Each row below holds a small network's activations on one input, seen along a few directions.
In each table, some parts of the input vary, and every possible input appears once, in random order.
Descriptions start from the smaller parts, as in this example, which fits no table here: one of 5 places around a ring, together with either a single point or (one of 2 separate values, together with one of 4 places along a line) or one of 11 places along a line.
Shared parts are said once, and a part with two or three values counts as separate values.
In the rows, 128 means zero.

Rows:
row 1: [150 149 118 110 126 148 129 132 100 142 108 117 118 125]
row 2: [ 47 121 179 169  90 160 193  33 151  89 146 140 131  73]
row 3: [130 131 108 132 118 120 102 152 158 140 140 132 137 133]
row 4: [ 59 133 187 158  72 163 174  30 171 136 162 135 132  65]
row 5: [149 131 126 111 149 133 126 134 100 149 118 129 120 118]
row 6: [122 114 101 145 128 111 123 158 137  91 128 127 128 137]
row 7: [153 139 138 112 148 142 129 127  92 149 113 123 121 125]
row 8: [136 122 122 120 145 130 131 158 110 154 134 136 118 111]
row 9: [125 115 105 134 127 119 129 144 130  93 127 127 129 146]
row 10: [136 117 134 126 149 111 133 122 117 101 115 133 127 155]
row 11: [132 119 128 131 138 112  94 153 157 139 151 134 137 124]
row 12: [133 129 112 128 132 120 133 124 123  94 108 128 125 160]
row 13: [145 124 144 123 141 112 131 118 106  95 114 119 128 156]
row 14: [126 125  99 134 129 142 124 170 120 151 124 133 122 110]
row 15: [151 131 142 116 135 113 115 123 141 147 131 127 135 148]
row 16: [138 120 134 124 135 112 112 146 154 146 142 131 136 136]
row 17: [122 100 124 146 147 105 124 157 136  96 132 134 126 132]
row 18: [131 134 110 121 117 118 109 144 151 144 140 124 137 145]
row 19: [133 116 119 137 144 128 117 169 109 150 136 136 123 102]
row 20: [146 148 116 112 120 120 114 122 141 142 126 120 137 155]
row 21: [153 140 152 109 130 116 103 117 132 139 126 115 133 145]
row 22: [127 108 125 135 146 105 129 147 124  98 133 136 128 147]
row 23: [140 138 122 124 126 121 130 119 112  91 105 113 128 162]
row 24: [ 54 131 176 160  89 185 187  47 131 143 144 141 118  43]
row 25: [150 155 132 113 114 128 105 117 134 136 120 111 139 154]
row 26: [128 132  98 119 131 138 128 157 113 153 123 130 119 119]
row 27: [141 138 106 108 131 144 131 137 107 148 111 122 124 126]
What do these inputs look like to the network?
Answer: one of 3 separate values, together with either a single point or (one of 2 separate values, together with one of 4 places along a line)
Changing only the choice among 3 separate values turns row 14 into row 3. The same change can be made to row 1. Which row results?
Answer: row 25
Start at row 7 and move only the place on the line of 4, one step at a time. The first step leads to row 5. Which rows follow, in order?
Answer: row 8, row 19
Start at row 17 and move only the place on the line of 4, one step at a time. The first step leads to row 22. Which rows follow, in order?
Answer: row 10, row 13

Rows:
row 28: [173 138 128  98 152 109 123 154  94 118 108 118 113 168]
row 29: [107 146 174 137 108 156 150  79 126 117 130 117 130 116]
row 30: [159 140  92 108 150 120 108 141 113 123  92 119 129 174]
row 31: [ 75 104 151 149 125 132 152  96 152 117 138 136 127  99]
row 32: [157 130 106 101 133 105  98 154 138 132 112 109 133 177]
row 33: [135 154 108 112 144 181 118 157  99 250 127 136 114  61]
row 34: [102 140 145 138  99 143 148  71 154 125 138 132 132 110]
row 35: [162 127 111 116 132  93  93 167 141 130 139 128 145 166]
row 36: [124 140 175 136 121 145 167  72 115 112 130 131 118 103]
row 37: [143 108 104 121 153  96  98 176 124 117 129 139 135 158]
row 38: [ 99 114 158 136  97 139 146  88 167 129 158 128 141 110]
row 39: [141 113  77 142 140 104 109 193 113 103 121 135 118 146]
row 40: [ 88 111 134 171 107 142 155 116 128  91 142 135 128  76]
What do these inputs look like to the network?
Answer: either a single point or (one of 2 separate values, together with one of 6 places along a line)
Change only the choice among 2 separate values in row 30. List by row number the other rows that result.
Answer: row 29
Change only the choice among 2 separate values in row 35. List by row number the other rows that result.
Answer: row 38

Rows:
row 41: [ 96 165 128 121  95 189 117  93 144 226 154 103 135  90]
row 42: [ 31  95 135 176 116 184 191  49 125 147 159 151  67  31]
row 43: [120 100  71 101 187 145  87 237  88 224 114 113  99 108]
row 44: [146 166 189  96 127 176 182  87  77 166  90  83  82  99]
row 45: [213 138  82  67 138 113  72 250  49 175  76 103 133 129]
row 46: [115 102 112 182 150 104 110 144 184 164 186 132 135  59]
row 47: [ 87  91 182 142  85 116 201  37 109  40 105 119 111 160]
row 48: [ 52 134 114 194 136 144 240  52 142  25 161 162 103  88]
row 49: [217 152 146 107 185  67  78 124 138 126 101 112 169 182]
row 50: [108  93  73 192 163  69 133 235 128  54 144 133 116 150]
row 51: [ 79 133 176 142 110 199 172  89  84 202 106  91 128  35]
row 52: [140  94  52 115 158  78 103 196 116  33  93 133 141 219]
row 53: [ 91 117 150 165  53 136 145  94 182  47 182 136 153 113]
row 54: [131 116 166 117 139  60 109 140 178  62 120 135 165 213]
row 55: [128  65  87 144 153 156  97 229 105 132 161 165 152  67]
row 56: [185 194 123  66 145 135  90 174 124 193 114 150 114 158]
row 57: [151 130 145 116 140 127 153  14  74 105  80 112  87 142]
row 58: [114 133 138 109  90  90 160  48 186  59 146 141 143 196]
row 59: [177 202 145  70 109 158 156  94 148 197 125 132 132 144]
row 60: [ 85 121  92 174 134  99 111 160 203  66 147 153 104 152]
row 61: [157 132 141 124 114 183  81 188 148 219 125 119 161  94]
row 62: [203 138  63  88 181  87  65 191  46  99  87 154 161 199]
row 63: [ 87  97 162 153  69 155 119  78 178 165 192 131 152  43]
row 64: [158 164 201 111  96 103  98  68 117 147 106 110 129 199]
What do these inputs look like to the network?
Answer: one of 4 places along a line, together with one of 6 places around a ring
Changing only the place on the ring of 6 turns row 55 into row 50. The same change can be made to row 46. Which row results?
Answer: row 60
Start at row 45 and move only the place on the line of 4, one step at a time. The first step leads to row 56. Which rows follow, in order?
Answer: row 59, row 44

Rows:
row 65: [ 52 120 115 180  84 171 136  90 207 151 177 138 137  76]
row 66: [120 159 154 116 102 105 158  39 139  42 108 104 143 170]
row 67: [110  84 157 181 116  66 120 116 218  27 164 127 152 173]
row 68: [172 133  68 104 156  91  90 191 104 120  87 119 135 199]
row 69: [ 57  86 140 163 111 149 180  93 173 154 159 160 120  64]
row 70: [138 137 118 115 163 136 104 180 114 241 130 150 116 102]
row 71: [165 183 132  89 106 180  96 111 147 226 133  98 141 115]
row 72: [151 160  98 115 124 158  65 175 153 242 129 110 131 106]
row 73: [158 144 203 123  95  66 116  46 171  50 129 103 153 194]
row 74: [ 76  97  94 168 110 105 163 110 159  25 126 150 141 171]
row 75: [138 124 103 118 180 150 105 181  64 188 117 148 106 111]
row 76: [162  88 102 143 140  47  73 193 173  55 167 138 165 171]
row 77: [105 103  96 139 133 129 141 174 131 189 163 151 116  57]
row 78: [116  85 101 137 143 141 137 182  94 129 138 144 110  58]
row 79: [159 133  96 125 183 142 109 198  62 133  85 119 112 141]
row 80: [ 51  80 131 174 130 163 178  94 124  99 147 152 109  74]
row 81: [165 150 149  85 147 171 141 118  65 179  97 116 102 119]
row 82: [100 139 204 124 100 155 182  39  88 126 111 125 102  90]
row 83: [ 95 179 190 134  66 169 129  42 165 174 146 122 152  91]
row 84: [145 170 143  86 147 160 133 112 110 227 137 151 121 118]
row 85: [103 127  93 149  98 140  91 186 171 186 179 140 137  66]
row 86: [ 94 158 187 116 104 154 171  21 136 171 132 136 128  84]
row 87: [121 146 180 130 109 148 177  51  81  59  88 111 113 122]
row 88: [126 100  54 128 132  82 122 195 125  66 124 137 137 159]
row 89: [104  96  89 149 153 122 140 210  67  91 123 141 109 111]
row 90: [176 146 128  91 152 161 147 133  51 123  80 108 120 157]
row 91: [228 145 159  91 127  69  84 127 154 104 126  92 144 218]
row 92: [ 61  81 126 177 134 146 183 114 121  41 119 133 111 112]
row 93: [207 123 127 111 162  54  50 194 162 119 125 106 146 204]
row 94: [184 165 103  77 135 111 120 124 112 103  93 110 132 208]
What do these inputs look like to the network?
Answer: one of 5 places around a ring, together with one of 6 places along a line
Change only the place on the ring of 5 in row 81. List by row number the other rows that result.
Answer: row 75, row 78, row 80, row 82
Start at row 65 and move only the place on the line of 6, one step at a time. The first step leads to row 69. Which rows follow, in order?
Answer: row 80, row 92, row 74, row 67
Start at row 83 and move only the place on the line of 6, one step at a time. The first step leads to row 86. Which rows follow, in order?
Answer: row 82, row 87, row 66, row 73
